Each row below holds a small network's activations on one input, seen along a few directions.
In each table, some parts of the input vary, and every possible input appears once, in random order.
A made-up example of a description, with smaller parts first: ring(5) and (point or (values(2) and line(4)) or line(11)).
Shared parts are said once, and a part with two or three values counts as separate values.
In the rows, zero is written as 128.

Other details of the inputs shift rows strongly along two fixed directions, in all tables alike. That doesn't count.

Rows:
r1: [ 48  51 162 104  93 238 128 113 162 114 112]
r2: [146  74 113 125 145 114  88 117 103 108  69]
r3: [127  33 138 174 150 162  97  86 142 126  65]
r4: [144 142 127  57 120 199 124 163 212 139 116]
r5: [ 93  30 160 171 159 108 142 145 146 113  95]
r6: [171 125 109  86 118 131 105 126  75 122 121]
r7: [125 220 123  38  75 164 135 179 153 116 192]
r8: [127 179 156 143 111 125 101 115 101 203 147]
r9: [101 183  79 163 144 132 149 107 119 157 199]
r10: [202 180 124 130 128 155  96 117  85 175 161]
r11: [ 79  39 175 175 115 125 141  87 129 143  95]
r12: [141 138 112  52 116 187 130 176 210 127 124]
r13: [127 111 106  56 121 152 124 146 203  82 101]
r14: [151  44 132 159 121 149 137 109 125 113 113]
r15: [149 195 122 106 102 112  87 149  41 144 170]
r16: [123 101 151 154 157  72 129 143 132 105 115]
r17: [118  34 120 140 138 116  94  93 132  77  58]
r18: [188 125 134 126 128 156 127 109 111 143 146]
r19: [ 88  71 136 153 100 112 123 109  95  67 122]
r20: [ 73 157 119 123 115 214 207 133 165  98 120]
r21: [122 147 156 145 102 110 130 139 126 178 144]
r22: [120 106  62 189 182 116 136  91 163 144 121]
r23: [183  89 109 181 130  62 112  93  57  85 121]
r24: [148 164 149 140 164  63  87 138  78 141 130]
r25: [112 221 127  25  75 176 104 165 124 127 179]
r26: [187 118 104 148 117  86 127 120  96  98 142]
r27: [151  58 141 162 149 145 115 100 146 123  86]
r28: [150  83 113 119 114 121 108  99  89  94 111]
r29: [106 113 101 234 215  60 140  93 111 157 140]
r30: [162 220 133 160 111  27  81 119  35 177 163]
r31: [167 194  55 146 159 128 148 105 124 166 189]
r32: [131 216 140  29 143 130 128 187 177 130 159]
r33: [  4  73 102 115 128 168 189  89 219 142 118]
r34: [192 147 106 121 113 131 128 150 112 138 164]
r35: [179 207 113 172 112  48  98 140  34 127 200]
r36: [100 151 172  64 148 203 119 152 182 168 121]
r37: [ 95 110 143 147 103  67 125 107 106 116 110]
r38: [ 91  53 120  66 119 170 127 124 209  58  60]
r39: [141 188 136 134 101  88 128 158 111 182 171]
r40: [143  91 157 226 128 105 111  95  51 135 152]
r41: [ 62  85 132 209 134 126 206  88 140 115  70]
r42: [141 138 103  21  93 178 148 150 180  89 142]
r43: [167 185 170 132 169 116 115 146 117 180 153]
r44: [ 95 147 153  24 143 164 116 172 158 134 107]
r45: [140  89 147 229 119  96 113 115  57 131 151]
r46: [ 79 161 136  33  81 138 148 152 185 123 139]
r47: [139 204 134 101 107  79  95 140  63 178 142]
r48: [ 66  46 177  96 145 185 152 150 208 117  88]
r49: [188 173 101 116 132  94 105 152 143 116 131]
r50: [107  93 155 141 161  82 119 130 125  94  98]
r51: [102 104 142 156 100  65 137 118 122 120 120]
r52: [188 232  88 169 166 129 158 135 134 142 115]
r53: [164 239  93  72 127 211 198 151 173 130 143]
r54: [ 83  82 143 205 189 133 196 113 150 100  63]
r55: [114  83 133 176 102 122 130 142  94 113 156]
Description of these inputs: ring(5) and (values(2) or line(9)).
The inputs of r30 and r24 match in every part but the ring(5) part. If r51 is changed in the same way as r30 into r24, which row does it become?
> r16
Change only the line(9) part in r28. List by row number the other rows that result.
> r6, r10, r14, r18, r23, r26, r34, r42
Change only the ring(5) part in r29. List by row number the other rows that result.
> r9, r22, r31, r33
Change only the values(2) part in r22. List by row number the other rows that result.
> r52
Change only the values(2) part in r9. List by row number the other rows that result.
> r20
